Each row below holds a small network's activations on one input, seen along a few directions.
Each table varies a few parts of the input and shows all the possible inputs, shuffled.
Descriptions start from the smaller parts, as in this example, which fits no table here: one of 8 places around a ring, together with either a single point or (one of 2 separate values, together with one of 4 places along a line) or one of 9 places around a ring.
Shared parts are said once, and a part with two or three values counts as separate values.
In the rows, zero is written as 128.

Other details of the inputs vary at random and push rows far along two fixed directions, the same in every table; ignore that.

A family of inputs:
r1: [108 124 121 139 135 124 145 129 130 113 148 120]
r2: [123 145 129 140 127 133 128 125  95 100 131 132]
r3: [ 99 139 125 156 139 133 135 125 132 130 146 104]
r4: [132 130 145 111 116 115 115 138 130 148  87 154]
r5: [153 119 140 113 121 123 112 140 142 156 105 136]
r6: [193 135 113  81 103 176  86 110  25  43 155 158]
r7: [111 131 120 142 142 127 142 118 131 116 143 119]
r8: [117 124 123 143 138 127 142 130 125 114 148 122]
r9: [153 117 132 110 119 123 123 131 146 155 101 142]
r10: [117 135 125 141 141 128 141 125 124 117 146 119]
r11: [101 138 123 149 132 123 142 124 140 120 146 106]
r12: [149 114 137 112 120 121 112 132 147 155 103 137]
r13: [150 121 134 104 115 121 124 137 145 155 104 141]
r14: [ 92 135 122 158 139 131 137 117 139 130 144 104]
r15: [134 120 138 108 120 126 109 137 146 166 104 132]
r16: [149 102 133 107 126 121 118 137 142 148 104 147]
r17: [106 136 122 138 139 124 144 123 130 117 146 117]
r18: [115 140 122 151 133 129 149 125 134 121 144 114]
Each input here is: one of 3 separate values, together with either a single point or one of 5 places along a line.
- Changing only the choice among 3 separate values turns r4 into r2. The same change can be made to r1. Which row results? => r8
- List by row number the other rows that have the choice among 3 separate values in common with r6. => r7, r9, r12, r14, r16

A family of inputs:
r19: [227 161 127  87  85 168 101 124  53  93 120 151]
r20: [ 99 105 109 119 152 143 149 130 118  95 194 100]
r21: [155 143 148  89 109 133  98 135 149 189 101 126]
r22: [ 81 138 118 125 124 105 156 128 196 157 139  90]
r23: [150  93 143 114 140 114 107 129 133 157  72 179]
r24: [142  99 156 121 126 139  64 140 134 179  74 148]
r25: [165 134 126  97 118 128 123 130  77  77 107 186]
r26: [136 152 112 179 143 164 131 104 107 112 164  87]
r27: [103 165 135 153 122 135 120 122  77  71 140 121]
r28: [180  68 137 108 152 115 106 142 155 171 115 145]
r29: [ 45 136 134 147 128 111 114 136 151 168 118 106]
r30: [113 151 128 151 116  92 180 131 183 142 111 116]
r31: [118 127 113 162 143 122 178 135 116  77 174 127]
r32: [115 116 119 160 130 117 159 121 195 162 131 100]
r33: [ 92 132 115 110 133 133 135 112  79  72 159 138]
- Changing only one part turns r31 into r20. The same change can be made to r19. Which row results? => r21
- What is each input in this table made of? => one of 3 separate values, together with one of 5 places around a ring
- Which other rows does r29 become when the choice among 3 separate values takes its other values? List them by row number. => r24, r27
- Which other rows does r30 become when the choice among 3 separate values takes its other values? List them by row number. => r22, r32

A family of inputs:
r34: [111 137 118 135 126 132 143 120 127 114 145 117]
r35: [113 143 123 143 129 139 133 120 120 121 142 108]
r36: [151 113 134 104 114 121 121 138 138 140 109 144]
r37: [121 123 126 131 137 132 129 129 118 108 153 119]
r38: [119 134 118 129 122 133 136 117 124 107 145 118]
r39: [119 127 119 151 137 134 131 117 127 114 145 117]
r40: [109 131 119 143 130 138 124 117 127 118 147 110]
r41: [132 135 123 144 131 137 131 118 117 109 141 117]
r42: [167 107 138  87 122 135 104 143 114 140 118 149]
r43: [148 111 132 102 123 123 121 143 132 145 112 144]
r44: [110 128 142 139 128 109 126 134 172 180  92 120]
r45: [133 141 122 138 130 131 136 121 119 107 145 120]
r46: [132 137 122 143 132 140 135 120 113 113 142 119]
r47: [108 129 123 133 138 133 130 120 127 116 151 111]
r48: [158 124 139 103 115 122 112 142 132 145 108 142]
r49: [150 116 134 105 115 123 125 140 135 143 110 146]
r50: [121 124 119 130 131 129 136 128 120 105 149 121]
r51: [128 124 116 133 135 130 138 119 121 104 148 123]
r52: [104 121 138 139 132 112 127 135 173 184  98 125]
r53: [108 131 123 133 139 135 134 122 124 120 152 113]
r54: [118 127 122 141 145 131 141 122 124 116 150 120]
r55: [121 131 118 142 131 127 147 117 131 107 144 122]
r56: [145 113 136 115 122 130 111 140 134 153 111 140]
r57: [116 136 126 149 130 132 133 127 122 114 143 111]
r58: [218 100 130  55 111 156  79 128  78 108 126 163]
r59: [121 125 122 141 130 137 124 125 119 111 148 117]
r60: [121 134 150 126 119 106 115 140 117 142  78 163]
r61: [133 143 122 137 131 134 140 123 116 110 145 122]
r62: [ 99 138 142 142 132 101 141 139 181 185  96 122]
r63: [151 121 139 114 119 130 114 141 128 151 106 137]
r64: [117 128 117 126 130 133 132 119 122 109 148 116]
r65: [ 68 146 151 159 135  86 137 136 168 177  66 144]
r66: [147 128 139 112 119 121 122 144 136 152 108 139]
r67: [107 150 131 150 132 127 131 120  98  95 115 147]
r68: [114 147 123 137 127 130 134 121 127 115 145 110]
r69: [130 132 118 134 129 134 146 119 120 105 145 127]
r70: [118 128 116 140 139 128 147 122 126 112 147 122]
r71: [194 108 127  84 113 153  91 128  95 125 119 155]
r72: [110 119 135 124 132 107 135 137 169 174 101 130]
- Changing only one part turns r42 into r54. The same change can be made to r66. Which row results? => r61
- What is each input in this table made of? => one of 3 separate values, together with either a single point or (one of 2 separate values, together with one of 6 places around a ring)
- List by row number the other rows that have the choice among 3 separate values in common with r35. => r34, r38, r40, r44, r47, r52, r53, r62, r64, r65, r68, r72
- Which other rows does r45 become when the place on the ring of 6 takes its other values? List them by row number. => r39, r41, r51, r55, r58
- Which other rows does r56 become when the choice among 3 separate values takes its other values? List them by row number. => r52, r71
- Which other rows does r43 become when the choice among 2 separate values takes its other values? List them by row number. => r50
